A small network was shown many inputs. Here are its activations along a few directions, one row for each input.
Each table varies a few parts of the input and shows all the possible inputs, shuffled.
Descriptions start from the smaller parts, as in this example, which fits no table here: one of 2 separate values, together with either a single point or one of 9 places along a line or (one of 6 places along a line, together with one of 8 places around a ring).
Shared parts are said once, and a part with two or three values counts as separate values.
In the rows, 128 means zero.

Other details of the inputs vary at random and push rows far along three fixed directions, the same in every table; ignore that.

Table:
R1: [117 115 119  99 133 119 106 153 138 147 123  95]
R2: [164 136 173 228 133  72 159 105 133 151 136 114]
R3: [107  98 117 109 124 107 123 136 112 124 122  97]
R4: [152 158 123 141 153  84 147 108 152 153 120 164]
R5: [ 99 250 122 152 184 196   6 157 207 110 142 128]
R6: [111  99 126  99 129 118 116 145 137 140 123 100]
R7: [119  81 119 114 127 112 113 153 133 127 112 106]
R8: [149 150 130 140 157  83 156 106 149 140 127 162]
R9: [110  83 116 113 126 109 119 142 116 126 120 106]
R10: [102 101 123  99 129 116 123 135 119 140 131 101]
R11: [143 113 139 103  76 218 142 134  83 105 134 145]
R12: [ 87 223 128 153 167 176  49 133 171  75 154 133]
R13: [162 146 143 145  97 182 185  96  99  99 132 203]
R14: [110  94 128  99 122 114 122 139 133 129 122 104]
R15: [108 117 117  98 134 116 113 143 120 147 132  94]
R16: [106  89 123 105 128 114 124 132 117 129 123 104]
R17: [146 111 119 125  72 213 136 148  68  96 124 142]
R18: [143 171 111 149 146  75 152 107 138 151 117 157]
R19: [147 140 119 104  78 229 125 147  77 138 128 136]
R20: [114  88 128 102 130 114 120 134 124 129 122 104]
R21: [102 110 116 103 125 110 122 140 114 136 131  93]
R22: [140 139 136 140 154  86 160 100 150 131 128 166]
R23: [178 134 143 151 101 187 180 107 114 102 116 204]
R24: [161 130 172 200 122  86 167  72 160 143 162 114]
R25: [107 127 109 103 129 111 112 147 114 143 130  87]
R26: [146 124 129 155 152  83 151 109 148 116 118 169]
Each input here is: either one of 2 separate values or (one of 4 places along a line, together with one of 6 places along a line).
Change only the place on the line of 6 in R15. List by row number the other rows that result.
Answer: R9, R10, R13, R16, R19
List by row number the other inputs of the same sort as R2.
Answer: R24

Table:
R27: [136 241 131 173 145 183  84 130 164 114 146 145]
R28: [141 142 112 131 173  51 140 111 174 145 109 169]
R29: [115 112 103  69  88 155 122 164  88 147 121  95]
R30: [195 144 137 167  90 181 184 110  88 130 122 188]
R31: [ 88 122 126 117 156  98 104 134 147 104 128 108]
R32: [101 144 131 147 163 104  70 144 163 134 132  88]
R33: [111 235 121 144 150 184  91 121 162  97 147 168]
R34: [132  98 120 102  91 153 111 159  98 159 121  75]
R35: [126 106 118 107  91 150 116 158  87 156 128  70]
R36: [ 98  94 126 101 120 121 126 138 106 115 124 103]
R37: [127 218 118 147 158 175  81 135 162 104 132 171]
R38: [ 89 111 127 108 156 102 104 122 159  93 135 110]
R39: [ 99  91 119  94 121 124 123 125 108 115 130 106]
R40: [ 90 129 149 141 158 107  75 126 179 102 157  82]
R41: [155  73 120 117 130  72 183 114 121 144  99 168]
R42: [140 157 114 122  98 222 120 147  76 106 131 154]
R43: [140 118 132 159 146  48 169  83 139 142 139 136]
R44: [171 146 126 133  87 187 200  86  90 105 134 211]
R45: [ 96 143 136 152 162 102  77 147 164 119 138  83]
R46: [131  70 132 107 100 160 105 157 109 148 119  85]
R47: [110  81 145 115  90 152 118 149  92 128 138  69]
R48: [126 210 150 116 169 186 116 123 139 134 148 178]
R49: [157  91 148 162 152  59 165 106 175 140 112 156]
R50: [176 171 123 165 157 119 166  95 151 116 114 229]
R51: [131 175 160 174 134 179 107 105 156  81 161 150]
R52: [149 154 138 138  76 244 126 121  95 108 157 136]
R53: [119  93 105  84 104 154 111 162  87 138 117 101]
R54: [160 129 154 156 109 206 122 132 137 110 128 158]
R55: [151  76 151 149 107  69 199 103 110 136 124 134]
R56: [140 152 125 133 116 195 123 136 110 102 122 169]
R57: [137 106 126 139 160  44 172 110 158 124 105 169]
R58: [ 88 150 137 151 160 101  75 133 152 126 145  80]
R59: [129  91 106  58  92 164 114 165 110 150 111 107]
R60: [117 155 123 123 156 112  67 144 187 153 124  90]
R61: [105 102 109  81  95 154 121 150  83 138 128  92]
R62: [ 95 153 129 152 163 100  74 143 150 131 137  83]
R63: [130 142 139 127 110 204 133 113 115  72 139 167]
R64: [140  97 123 110 114 127 113 146 128 163 116  93]
R65: [175 127 137 144  98 175 192 112 100 101 111 211]
R66: [119 226 116 152 159 171  84 134 152 101 139 165]
R67: [106  94 112  91 104 151 115 159  79 128 120  96]
R68: [158  82 131 113  72 110 205  95  98 157 136 123]
R69: [ 97 168 106 102 160 102  75 150 172 138 124 111]
R70: [124 130 143 166 158  54 144  87 158 127 142 132]
R71: [100 166 154 113 185 119  85 137 157 173 150  86]
R72: [138  79 121 104 101 159 104 157 103 155 120  83]
R73: [176 155 126 125  77 195 212  82  97 107 135 220]
R74: [107 101 122 110 163 108  95 147 173 114 114 124]
R75: [140  87 124 125 124  64 195 114 104 131 106 154]
R76: [175  93 126 115  79 106 192 122  98 173 107 129]
R77: [123  70 139 112  94 156 112 162 110 134 123  78]
R78: [113 188 131 152 148 169 106 118 133  88 137 165]
R79: [142  97 128 135 165  49 166 108 168 129 103 174]
R80: [120 135 124 148 174  44 152 112 159 115 115 158]
R81: [118 105 124  97  78 156 124 148  93 155 137  66]
R82: [103  98 109  93 122 124 123 125 104 124 134 105]
R83: [125 128 115 139 158  41 168  97 128 137 120 154]
R84: [125 111 119 127 118 117 119 146  98 151 129  83]
R85: [154  86 142 152 112  69 195 112 105 146 117 133]
R86: [111 118 140 144 147 102  96 141 158 133 128  94]
R87: [139 128 131 165 147  47 167  96 129 149 131 133]
R88: [106 144 126 139 142  97 102 129 140 146 141  84]
Describe the family of inputs behind these rows.
Answer: one of 2 separate values, together with either a single point or (one of 5 places along a line, together with one of 6 places along a line)
The inputs of R47 and R36 match in every part but the choice among 2 separate values. If R60 is changed in the same way as R47 into R36, which row does it become?
Answer: R59
The inputs of R71 and R48 match in every part but the choice among 2 separate values. If R58 is changed in the same way as R71 into R48, which row does it become?
Answer: R78
Change only the choice among 2 separate values in R66. List by row number the other rows that result.
Answer: R35
A walk changes only the place on the line of 5. It starts at R82 and steps to R83. List the rest of the walk in order.
Answer: R42, R53, R50
Change only the place on the line of 6 in R64. List by row number the other rows that result.
Answer: R46, R49, R54, R60, R72
